Here are a small network's activations along a few directions, averaged over the inputs that share one value of a field.
Values that are neighbours, or in one group, have similar rows; names and order tell nothing.
In the rows, 500 means zero.
Strong random noise was added to every row along 6 fixed directions; ignore it. To show where, here is one row again and again, with new noise each time:
[611 404 452 536 564 494 413 521 476 606 494 446 528 474 555 489 604]
[486 533 341 566 559 518 318 461 421 603 465 433 229 557 623 414 580]
[519 448 484 574 497 615 353 590 574 630 316 364 654 531 424 620 483]
[252 543 372 513 460 488 285 568 577 659 358 370 410 682 520 573 546]
[702 318 546 483 584 642 546 492 393 441 490 594 282 528 521 401 457]
[362 796 320 552 482 578 330 514 365 487 597 522  71 492 630 389 346]
[876 478 543 500 529 526 600 481 369 428 690 618 615 303 592 418 415]
[466 499 457 453 408 527 444 466 529 521 360 493 463 719 538 525 421]


Values of G:
g7: [606 544 561 433 404 506 596 524 488 416 557 558 674 474 465 530 333]
g9: [417 532 444 493 517 461 474 418 511 489 452 473 336 636 493 455 525]
g3: [549 418 545 396 511 411 644 587 440 436 663 557 563 410 496 471 473]
g13: [408 489 451 575 426 537 340 455 608 610 196 286 559 731 407 599 535]
g8: [612 468 508 584 622 650 487 421 391 447 495 546 269 375 503 398 556]
g10: [652 382 566 503 588 635 497 571 449 503 519 527 449 421 475 499 445]
g4: [501 675 393 572 423 527 375 260 487 518 360 442 426 616 611 465 462]
g5: [712 455 567 509 533 420 672 437 474 394 578 572 614 407 462 433 512]
g6: [452 595 512 492 436 439 635 444 525 393 435 517 443 527 480 438 465]
g15: [629 350 426 604 692 575 395 414 412 599 564 461 305 356 608 398 709]
g14: [400 695 393 545 474 403 431 390 467 512 513 461 450 438 617 472 634]
g17: [391 533 538 586 544 561 447 610 575 529 529 440 574 382 360 603 500]
g12: [252 738 516 474 376 490 550 552 582 399 443 506 459 551 375 555 301]
g1: [496 288 456 494 607 323 499 431 483 626 543 483 535 483 603 452 796]
g2: [398 565 557 386 348 420 646 340 595 346 500 615 509 807 525 518 390]
g16: [659 439 602 507 537 493 618 542 464 528 592 541 782 286 451 520 495]
g11: [428 317 653 286 442 270 763 406 582 369 501 647 633 679 544 478 700]
The values of G form a tree with 4 forks.
Name the neighbours of g17, in listed order.
> g9, g4, g2
Name the neighbours of g12, in listed order.
> g5, g6
Name the neighbours of g7, in listed order.
> g3, g13, g10
Name the neighbours of g14, in listed order.
> g8, g11

Values of T:
t15: [541 535 595 512 484 590 608 565 522 377 492 530 583 397 347 532 370]
t5: [740 466 555 526 491 477 583 372 495 473 434 517 767 432 527 498 567]
t10: [444 524 456 634 599 611 352 660 503 601 493 384 403 383 396 541 480]
t4: [587 861 410 507 354 383 536 416 460 380 657 537 592 442 622 438 316]
t11: [539 474 512 445 479 376 604 345 499 417 544 597 502 537 620 443 628]
t8: [477 481 532 437 505 499 562 573 455 443 577 552 437 449 499 468 444]
t14: [705 389 586 596 588 620 553 450 513 454 463 489 551 430 406 514 490]
t12: [365 581 488 522 514 594 371 677 493 579 509 439 535 338 458 557 463]
t1: [484 696 363 595 448 493 331 388 496 596 436 404 539 540 616 518 536]
t17: [417 258 522 506 589 471 439 509 570 622 509 470 503 559 509 537 728]
t6: [315 523 521 453 455 442 553 568 595 482 517 508 551 567 391 568 442]
t16: [291 585 444 465 459 504 439 535 525 534 447 498 370 592 517 508 479]
t3: [337 520 513 513 559 548 467 618 480 529 556 511 351 365 454 489 510]
t13: [570 453 563 525 553 709 563 577 380 396 399 531 256 456 390 436 334]
t2: [422 556 480 498 481 548 485 529 513 488 434 467 390 574 457 513 401]
t7: [661 442 497 533 522 529 464 478 485 553 506 471 595 498 500 522 482]
t9: [526 445 473 418 438 400 452 470 507 562 541 507 590 627 600 531 544]
The values of T form a tree with 4 forks.
Name the neighbours of t3, in listed order.
> t5, t16
Name the neighbours of t14, in listed order.
> t6
Name the neighbours of t7, in listed order.
> t10, t9
Name the neighbours of t13, in listed order.
> t8
Name the neighbours of t17, in listed order.
> t1
